These are the activations of a small neural network, seen along a few directions. Each row is one input.
In each table, some parts of the input vary, and every possible input appears once, in random order.
Descriptions start from the smaller parts, as in this example, which fits no table here: one of 8 places around a ring, together with either a single point or one of 9 places around a ring or (one of 3 separate values, together with one of 6 places along a line).
Shared parts are said once, and a part with two or three values counts as separate values.
In the rows, zero is written as 100.

Other details of the inputs shift rows strongly along two fixed directions, in all tables alike. That doesn't count.

Table:
R1: 74	85	151	129	126	112	73	96	96	77	39	95
R2: 120	83	71	93	80	161	130	62	117	79	102	78
R3: 119	105	52	111	102	75	134	111	75	117	128	101
R4: 124	76	74	69	71	184	91	69	127	77	89	64
R5: 69	92	151	112	126	103	79	98	92	78	38	87
R6: 103	86	57	95	108	84	125	113	94	122	136	113
R7: 62	133	152	118	123	46	83	113	83	105	70	110
R8: 107	99	56	105	105	64	129	117	90	133	155	114
R9: 149	49	73	67	113	159	80	113	125	80	84	74
R10: 69	148	157	129	131	41	75	111	73	103	83	115
R11: 113	91	59	109	97	74	133	110	86	122	150	94
R12: 54	157	152	118	78	23	80	122	112	119	119	142
R13: 138	95	62	75	97	61	102	135	108	124	160	101
R14: 72	138	153	133	125	41	84	112	78	108	85	108
R15: 123	49	70	98	108	164	112	93	102	85	80	70
R16: 124	73	61	76	120	170	107	81	86	66	57	62
R17: 62	149	171	130	85	48	68	117	113	103	105	132
R18: 73	106	177	127	100	128	75	70	120	70	53	102
R19: 96	105	97	101	81	119	117	74	116	95	103	105
R20: 112	107	51	103	102	66	136	113	76	121	127	112
R21: 109	132	61	97	62	68	127	111	104	116	165	116
R22: 116	48	63	88	106	162	117	83	97	70	65	61
R23: 149	47	59	58	110	150	88	112	125	85	89	82
R24: 120	124	45	92	107	67	134	105	66	114	140	94
R25: 108	94	56	105	97	66	137	105	77	112	136	94
R26: 120	107	54	111	99	74	137	108	72	114	136	92
R27: 129	74	63	87	113	159	119	85	87	75	73	52
R28: 107	121	57	103	74	81	139	87	106	121	148	133
R29: 123	68	105	63	75	194	91	59	121	81	79	73
R30: 71	107	180	86	86	123	56	76	123	93	59	112
R31: 111	44	72	84	108	162	113	89	106	80	77	65
R32: 50	107	169	125	118	48	79	117	94	103	86	105
R33: 43	121	168	124	122	26	80	123	92	117	108	120
R34: 116	99	80	107	119	113	108	98	83	95	82	88
R35: 119	78	99	66	111	97	77	128	121	96	98	91
R36: 85	108	151	116	139	122	65	96	86	72	31	94
R37: 101	86	57	91	102	82	129	110	93	122	141	100
R38: 74	102	153	107	93	134	60	98	127	71	44	112
R39: 123	63	69	92	111	153	121	87	88	75	72	53
R40: 53	114	157	131	121	44	77	114	88	102	68	128
R41: 116	102	47	113	93	61	139	109	75	120	150	100
R42: 103	102	52	103	99	51	134	120	85	134	153	120
R43: 78	102	148	108	140	127	63	93	92	68	18	99
R44: 55	153	157	108	77	36	65	109	115	123	114	137
R45: 120	136	56	93	56	60	117	104	104	135	181	120
R46: 144	40	78	56	110	166	80	107	126	72	79	55
R47: 111	106	93	94	73	134	84	89	121	96	101	104
R48: 107	102	126	86	78	138	83	77	114	104	95	112
R49: 120	127	55	102	65	80	121	113	106	116	153	124
R50: 110	91	83	98	121	124	105	96	88	89	65	92
R51: 85	103	185	96	87	136	52	72	120	89	60	101
R52: 114	126	63	113	74	82	139	88	103	119	152	128
R53: 65	139	168	98	81	58	71	98	110	127	106	151
R54: 114	125	51	85	61	81	114	103	111	127	153	129
R55: 66	75	170	118	133	121	65	100	108	80	55	85
Each input here is: one of 5 places around a ring, together with either a single point or one of 4 places along a line or one of 6 places along a line.
The inputs of R45 and R47 match in every part but the place on the ring of 5. If R41 is changed in the same way as R45 into R47, which row does it become?
> R1
The inputs of R11 and R31 match in every part but the place on the ring of 5. If R10 is changed in the same way as R11 into R31, which row does it become?
> R16
A walk changes only the place on the line of 6. It starts at R43 and steps to R50. List the rest of the walk in order.
> R20, R40, R42, R6
Which other rows agree with R24 in the place on the ring of 5? List them by row number.
> R2, R4, R21, R25, R27, R29, R32, R33, R39, R46
Which other rows does R30 become when the place on the line of 4 takes its other values? List them by row number.
> R12, R19, R44
A walk changes only the place on the line of 6. It starts at R36 and steps to R34. List the rest of the walk in order.
> R3, R1, R15, R8

Table:
R56: 96	129	80	86	80	62	95	105	93	128	127	120
R57: 64	113	128	110	98	65	91	95	91	119	99	111
R58: 100	76	98	91	91	93	104	101	98	115	113	88
R59: 124	85	93	102	111	113	96	112	89	100	101	93
R60: 90	125	90	115	89	58	118	104	89	136	153	126
R61: 95	99	91	84	91	130	92	95	111	84	81	100
R62: 134	83	46	69	80	160	123	83	102	85	94	94
R63: 75	119	140	123	96	110	86	98	91	69	52	80
R64: 102	106	102	96	99	103	123	77	94	104	114	103
R65: 96	98	113	96	97	73	114	102	107	111	134	96
R66: 99	96	95	115	91	104	120	81	98	104	104	117
R67: 110	93	98	93	121	114	100	96	97	86	93	82
R68: 119	89	37	86	106	115	134	106	89	98	112	91
R69: 67	75	154	102	106	110	84	104	112	83	65	88
R70: 89	108	138	90	91	65	65	118	111	114	95	110
R71: 79	106	138	114	98	117	66	92	125	80	61	114
R72: 69	111	143	108	106	72	92	97	107	103	111	98
R73: 133	46	53	97	110	182	111	83	110	65	66	70
R74: 74	91	143	122	98	68	91	108	114	105	101	113
R75: 126	102	55	98	84	109	140	85	83	124	145	113
R76: 95	96	94	85	90	121	92	106	116	86	90	95
R77: 83	124	141	95	101	82	72	104	119	94	101	105
R78: 85	112	146	103	102	129	56	94	116	88	67	110
R79: 86	126	93	103	94	52	122	96	95	124	151	113
R80: 87	108	141	105	126	79	78	108	96	88	86	94
R81: 121	90	36	87	100	91	129	118	83	105	132	96
R82: 82	98	141	112	98	116	64	103	130	79	65	106
R83: 128	60	46	76	114	176	126	87	105	72	64	68
R84: 92	115	135	106	120	54	85	117	91	101	103	103
R85: 132	112	28	119	68	102	147	92	86	102	140	86
R86: 98	120	89	88	79	47	107	132	106	121	142	122
R87: 84	101	108	102	95	101	116	90	90	100	93	111
R88: 66	100	135	127	99	73	92	102	111	103	101	114
R89: 97	121	81	118	109	54	120	110	102	118	119	125
R90: 98	98	94	94	119	96	96	101	87	105	81	95
R91: 93	80	132	120	119	105	77	108	104	80	60	97
R92: 122	103	96	89	89	139	95	84	102	98	94	111
R93: 72	103	146	120	104	88	84	102	104	111	103	107
R94: 93	99	133	112	125	118	80	101	98	89	66	101
R95: 139	55	44	74	109	157	109	93	89	86	86	61
R96: 101	134	91	86	89	74	100	98	108	110	134	114
R97: 115	113	102	93	83	72	92	123	112	124	139	119
R98: 80	115	92	104	87	37	112	111	86	138	147	113
R99: 136	101	43	82	77	121	114	106	109	115	147	100
R100: 96	108	86	102	106	49	109	130	80	113	122	110
R101: 118	77	98	96	124	165	95	86	106	80	56	81
R102: 91	121	157	94	105	109	72	82	109	83	68	112
R103: 146	79	55	64	84	134	114	96	123	93	131	77
R104: 132	106	46	82	111	102	138	95	97	107	129	90
R105: 74	97	97	102	97	105	110	95	99	97	98	101
R106: 82	93	146	90	100	125	50	98	117	85	52	88
R107: 87	131	128	114	88	65	90	99	104	107	98	142
R108: 116	84	98	102	89	163	93	78	92	70	51	49
R109: 75	91	156	104	106	122	81	73	92	95	47	100
R110: 110	104	92	103	82	71	100	119	123	111	129	119
R111: 109	142	86	113	82	61	123	99	82	106	139	90
R112: 111	101	96	108	113	88	95	117	85	109	115	106
R113: 107	103	89	97	107	51	98	121	75	124	117	103
R114: 88	105	149	90	97	119	63	81	100	92	46	109
R115: 108	97	101	93	124	120	102	92	101	83	85	84
R116: 83	105	92	123	91	79	115	93	105	111	121	118
R117: 84	94	136	98	131	113	77	92	101	90	37	89
R118: 108	62	55	83	90	149	128	92	104	86	107	73
R119: 105	119	88	112	108	60	108	118	81	124	137	121
R120: 124	89	41	105	103	109	131	101	99	100	116	98
R121: 90	131	141	133	94	98	83	97	88	91	82	93
R122: 94	92	91	98	115	103	102	109	91	90	85	96
R123: 101	93	113	107	93	79	106	110	102	124	133	108
R124: 106	84	91	92	115	109	94	99	86	100	81	87
R125: 129	60	53	99	107	144	112	98	104	80	91	81
What do these inputs look like to the network?
> one of 5 separate values, together with either a single point or one of 5 places along a line or (one of 2 separate values, together with one of 4 places along a line)
The inputs of R62 and R114 match in every part but the choice among 5 separate values. If R100 is changed in the same way as R62 into R114, which row does it become?
> R113
The inputs of R101 and R117 match in every part but the choice among 5 separate values. If R60 is changed in the same way as R101 into R117, which row does it become?
> R57
Which other rows does R99 become when the choice among 2 separate values takes its other values? List them by row number.
> R93
Which other rows does R91 become when the place on the line of 5 takes its other values? List them by row number.
> R73, R89, R120, R125
Which other rows does R112 become when the place on the line of 5 takes its other values? List them by row number.
> R59, R94, R101, R119

Table:
R126: 141	101	61	78	68	137	102	93	111	108	125	101
R127: 133	66	46	83	112	118	116	106	96	104	109	93
R128: 81	112	107	108	106	48	99	125	99	118	113	121
R129: 88	117	115	105	115	35	99	120	82	127	124	108
R130: 99	75	121	102	108	142	82	89	105	69	59	63
R131: 99	77	97	93	114	88	100	106	94	110	99	98
R132: 61	111	156	122	105	92	86	86	99	95	61	108
R133: 88	103	106	107	115	44	100	123	91	122	118	125
R134: 115	74	54	82	98	110	120	104	98	106	113	84
R135: 85	111	102	117	98	50	104	121	97	110	118	121
R136: 111	116	107	72	78	100	75	109	118	107	106	112
R137: 107	95	101	94	122	83	97	110	88	106	108	90
R138: 88	130	114	121	108	44	106	115	81	119	130	111
R139: 101	142	115	91	68	64	78	114	115	114	126	130
R140: 97	95	114	82	89	88	89	105	125	117	133	115
R141: 64	105	184	116	91	100	59	96	132	96	86	118
R142: 94	75	128	94	119	137	77	97	104	74	53	64
R143: 132	109	54	71	63	142	108	79	111	103	120	105
R144: 92	60	120	104	108	149	81	89	111	67	45	73
R145: 115	105	82	109	106	101	106	106	91	103	109	93
R146: 84	127	112	114	91	61	119	93	85	115	118	114
R147: 83	135	102	111	102	58	112	102	80	115	124	112
R148: 104	83	102	105	107	157	100	75	107	76	52	92
R149: 102	110	140	90	78	154	69	70	124	76	57	103
R150: 69	117	145	115	117	103	78	96	98	84	58	111
R151: 80	106	152	122	124	98	76	108	98	85	62	108
R152: 91	124	110	113	104	49	101	116	90	107	122	103
R153: 106	109	84	106	90	102	126	81	88	105	111	90
R154: 129	91	49	82	106	110	114	110	96	98	111	80
R155: 138	95	69	63	82	122	94	99	110	112	123	103
R156: 119	82	61	80	97	105	124	108	93	103	120	81
R157: 85	142	116	118	100	51	115	97	82	118	123	115
R158: 97	82	126	92	124	135	80	101	106	73	55	69
R159: 126	92	58	84	57	137	130	70	122	104	142	100
R160: 129	99	48	94	95	131	137	84	95	94	110	96
R161: 85	120	115	111	95	41	105	117	89	113	126	110
R162: 76	136	110	115	95	48	108	100	78	123	126	112
R163: 97	72	116	106	113	143	76	98	114	66	44	88
R164: 109	101	94	95	121	77	95	114	90	108	103	98
R165: 87	82	140	83	87	133	68	94	142	88	86	96
R166: 97	106	75	106	98	96	115	97	92	105	105	116
R167: 55	106	151	118	109	93	79	91	96	95	62	106
R168: 58	111	174	108	86	110	65	82	132	92	80	117
R169: 109	93	78	112	105	105	108	106	95	103	103	108
R170: 88	138	94	111	102	58	105	104	83	116	119	118
R171: 81	110	110	121	100	57	107	112	89	120	118	116
R172: 99	78	124	111	112	142	87	89	96	81	64	69
R173: 98	101	111	96	68	95	95	101	133	104	133	110
R174: 125	72	66	81	106	108	119	104	88	107	119	83
R175: 69	95	154	127	116	95	77	106	102	91	64	112
R176: 103	77	120	101	118	150	76	97	111	60	44	80
R177: 83	125	103	120	93	59	119	100	92	117	116	129
R178: 107	96	113	104	110	149	93	73	102	73	54	81
R179: 106	95	97	95	123	82	96	116	92	104	101	108
R180: 139	86	38	88	97	126	119	101	98	88	112	75
R181: 93	105	89	100	91	95	119	90	84	104	113	99
R182: 133	75	45	92	90	131	137	93	88	103	129	77
R183: 128	88	45	80	106	113	122	113	99	99	115	90
R184: 127	76	42	83	104	118	118	110	102	101	108	91
R185: 114	83	40	94	90	131	136	89	95	100	114	98
What do these inputs look like to the network?
> one of 6 places along a line, together with either one of 2 separate values or one of 8 places around a ring
The inputs of R172 and R130 match in every part but the place on the line of 6. If R169 is changed in the same way as R172 into R130, which row does it become?
> R163
The inputs of R184 and R148 match in every part but the place on the line of 6. If R158 is changed in the same way as R184 into R148, which row does it become?
> R157
Which other rows does R143 become when the choice among 2 separate values takes its other values? List them by row number.
> R168
A walk changes only the place on the line of 6. It starts at R160 and steps to R150. List the rest of the walk in order.
> R151, R176, R183, R179
Which other rows agree with R140 in the place on the line of 6? List them by row number.
> R127, R129, R131, R133, R137, R155, R164, R174, R179
A walk changes only the place on the line of 6. It starts at R177 and steps to R185. List the rest of the walk in order.
> R175, R135, R128, R133

Table:
R186: 122	95	83	79	62	144	103	73	122	102	115	106
R187: 110	75	108	100	117	184	87	71	108	56	27	68
R188: 132	87	68	89	107	124	104	106	102	93	93	92
R189: 116	93	87	75	109	118	103	94	96	95	104	83
R190: 127	105	39	87	87	100	129	95	77	121	132	101
R191: 109	88	53	108	86	107	132	94	95	100	131	88
R192: 94	112	111	111	102	46	95	127	99	123	131	111
R193: 106	96	89	111	96	105	123	90	98	99	117	85
R194: 126	116	51	95	57	122	128	84	120	112	145	111
R195: 97	65	132	92	104	163	77	73	106	69	41	62
R196: 134	110	49	96	95	108	131	92	82	100	138	86
R197: 99	73	119	82	120	168	73	86	106	67	33	72
R198: 93	129	98	111	87	58	119	106	88	108	123	99
R199: 82	115	173	110	126	83	50	116	104	86	64	101
R200: 105	81	86	98	99	133	104	93	94	90	74	100
R201: 110	103	55	110	96	97	143	101	93	108	136	103
R202: 77	142	125	122	106	58	94	108	82	102	99	116
R203: 54	94	180	113	129	94	66	104	110	90	49	111
R204: 75	137	134	115	106	43	90	105	85	125	98	133
R205: 79	110	129	94	103	62	88	108	98	109	104	101
R206: 90	101	121	110	113	84	81	122	103	91	79	114
R207: 84	97	118	117	104	67	85	123	106	105	105	107
R208: 56	110	138	116	109	40	85	114	100	114	111	119
R209: 75	83	135	115	104	104	87	92	103	97	80	99
R210: 111	97	57	99	91	83	138	101	89	127	143	111
R211: 64	111	147	110	115	62	77	111	98	98	72	125
R212: 104	132	98	94	68	70	90	120	121	122	148	135
R213: 119	69	102	86	103	147	86	104	111	72	69	62
R214: 111	88	77	102	107	94	111	116	102	101	118	105
R215: 108	70	88	85	107	130	105	91	108	96	97	75
R216: 80	137	146	110	105	45	82	105	82	123	111	118
R217: 112	73	84	105	105	169	107	80	104	61	49	80
R218: 124	82	51	91	88	109	134	90	92	120	141	88
R219: 109	96	95	72	72	134	91	83	129	96	110	110
R220: 130	115	41	90	93	76	121	123	87	116	139	107
R221: 75	115	135	102	121	72	80	100	100	104	75	115
What do these inputs look like to the network?
> one of 4 places along a line, together with either a single point or one of 8 places around a ring
The inputs of R202 and R220 match in every part but the place on the line of 4. If R194 is changed in the same way as R202 into R220, which row does it become?
> R212
A walk changes only the place on the line of 4. It starts at R201 and steps to R210. List the rest of the walk in order.
> R203, R214
Which other rows agree with R203 in the place on the line of 4? List them by row number.
> R189, R197, R205, R208, R211, R215, R219, R221

Table:
R222: 108	100	79	95	104	92	111	105	93	112	120	100
R223: 86	107	114	97	95	87	95	102	104	101	99	102
R224: 98	105	110	97	99	92	95	102	103	105	106	109
R225: 103	92	105	101	108	110	101	93	100	92	92	92
R226: 95	101	111	102	109	93	101	102	97	99	102	99
R227: 106	108	78	99	97	82	115	105	92	107	114	105
R228: 90	99	110	109	105	91	102	104	98	99	100	101
R229: 100	102	106	108	102	93	99	101	99	95	100	97
R230: 115	58	86	85	94	171	103	80	113	76	73	69
R231: 96	87	104	104	108	115	95	101	100	94	86	93
R232: 97	103	110	100	106	94	98	101	94	103	93	101
R233: 100	101	104	105	104	98	96	103	100	97	100	94
R234: 91	98	106	108	106	93	100	104	100	101	99	100
R235: 96	111	104	100	98	91	96	103	109	102	102	112
R236: 106	98	78	101	97	87	112	104	90	112	116	105
R237: 87	111	112	111	94	100	99	90	98	101	95	108
R238: 102	100	103	101	104	101	92	105	96	97	95	97
R239: 117	94	62	93	98	108	122	97	97	101	112	93
R240: 91	102	105	102	106	92	101	105	99	95	98	99
R241: 110	103	79	90	91	88	110	100	97	113	129	106
R242: 101	102	116	101	97	112	86	100	108	92	89	102
R243: 95	101	113	95	99	95	94	96	103	104	102	101
R244: 101	93	114	99	110	114	94	93	99	92	79	94
R245: 91	100	112	104	95	90	93	101	103	104	102	108
R246: 99	92	112	97	111	112	89	96	97	95	80	94
R247: 103	107	78	91	89	83	112	103	100	112	126	105
R248: 89	98	113	103	95	93	96	99	104	105	101	103
R249: 112	106	80	99	94	89	111	106	91	109	115	100
R250: 104	99	81	106	97	86	118	102	95	107	120	104
R251: 95	104	108	105	95	91	98	103	105	104	106	115
R252: 98	94	113	104	106	112	94	100	102	86	87	89
R253: 96	100	107	101	110	94	99	102	99	102	101	98
R254: 111	103	76	100	98	91	109	108	94	108	121	97
R255: 92	103	107	105	106	90	100	101	101	94	94	101
R256: 104	96	111	103	104	113	93	97	99	89	80	92
R257: 94	97	122	99	95	113	87	97	108	92	85	88
R258: 96	97	119	99	97	112	86	96	107	94	87	91
R259: 95	95	108	98	108	107	89	99	98	91	77	96
R260: 120	89	59	90	87	110	120	100	102	109	127	101
R261: 99	108	110	100	100	95	96	99	107	105	105	111
R262: 95	110	106	98	97	91	95	105	106	100	101	113
R263: 105	99	77	100	98	86	112	108	91	112	119	106
R264: 94	101	108	109	103	90	100	101	95	102	94	106
R265: 97	104	110	104	108	92	101	98	97	102	98	102
R266: 93	100	108	106	102	92	99	103	94	104	92	105
R267: 85	116	112	105	96	99	96	91	99	97	91	107
R268: 93	101	108	111	105	91	102	101	97	102	96	104
R269: 92	106	108	101	104	89	96	105	95	99	89	104
R270: 95	94	108	97	110	110	89	102	100	91	78	95
R271: 129	98	57	91	86	114	118	99	106	106	127	99
R272: 91	103	104	103	108	92	97	105	101	98	96	99
R273: 99	91	112	96	112	114	89	99	98	94	83	94
R274: 93	108	108	97	97	90	93	105	106	102	99	109
R275: 101	107	107	100	94	94	92	105	104	103	105	105
R276: 92	115	115	108	93	106	95	91	98	96	93	103
R277: 100	97	118	96	103	117	89	96	108	93	86	104
R278: 95	104	108	107	97	93	97	101	108	105	103	114
R279: 118	92	66	83	87	110	120	94	100	108	126	90
R280: 92	103	103	102	108	93	95	107	99	99	95	101
R281: 105	107	77	92	89	83	109	105	100	110	125	107
R282: 111	108	80	104	96	86	114	103	94	108	120	100
R283: 102	101	103	102	102	96	93	102	94	99	94	98
R284: 91	114	116	104	98	103	97	88	97	100	95	105
R285: 140	56	57	76	90	186	106	80	112	73	84	62
What do these inputs look like to the network?
> one of 4 separate values, together with either a single point or one of 6 places along a line or one of 9 places around a ring
The inputs of R277 and R262 match in every part but the choice among 4 separate values. If R244 is changed in the same way as R277 into R262, which row does it become?
> R227
The inputs of R235 and R271 match in every part but the choice among 4 separate values. If R281 is changed in the same way as R235 into R271, which row does it become?
> R285
Which other rows does R243 become when the choice among 4 separate values takes its other values? List them by row number.
> R247, R248, R258
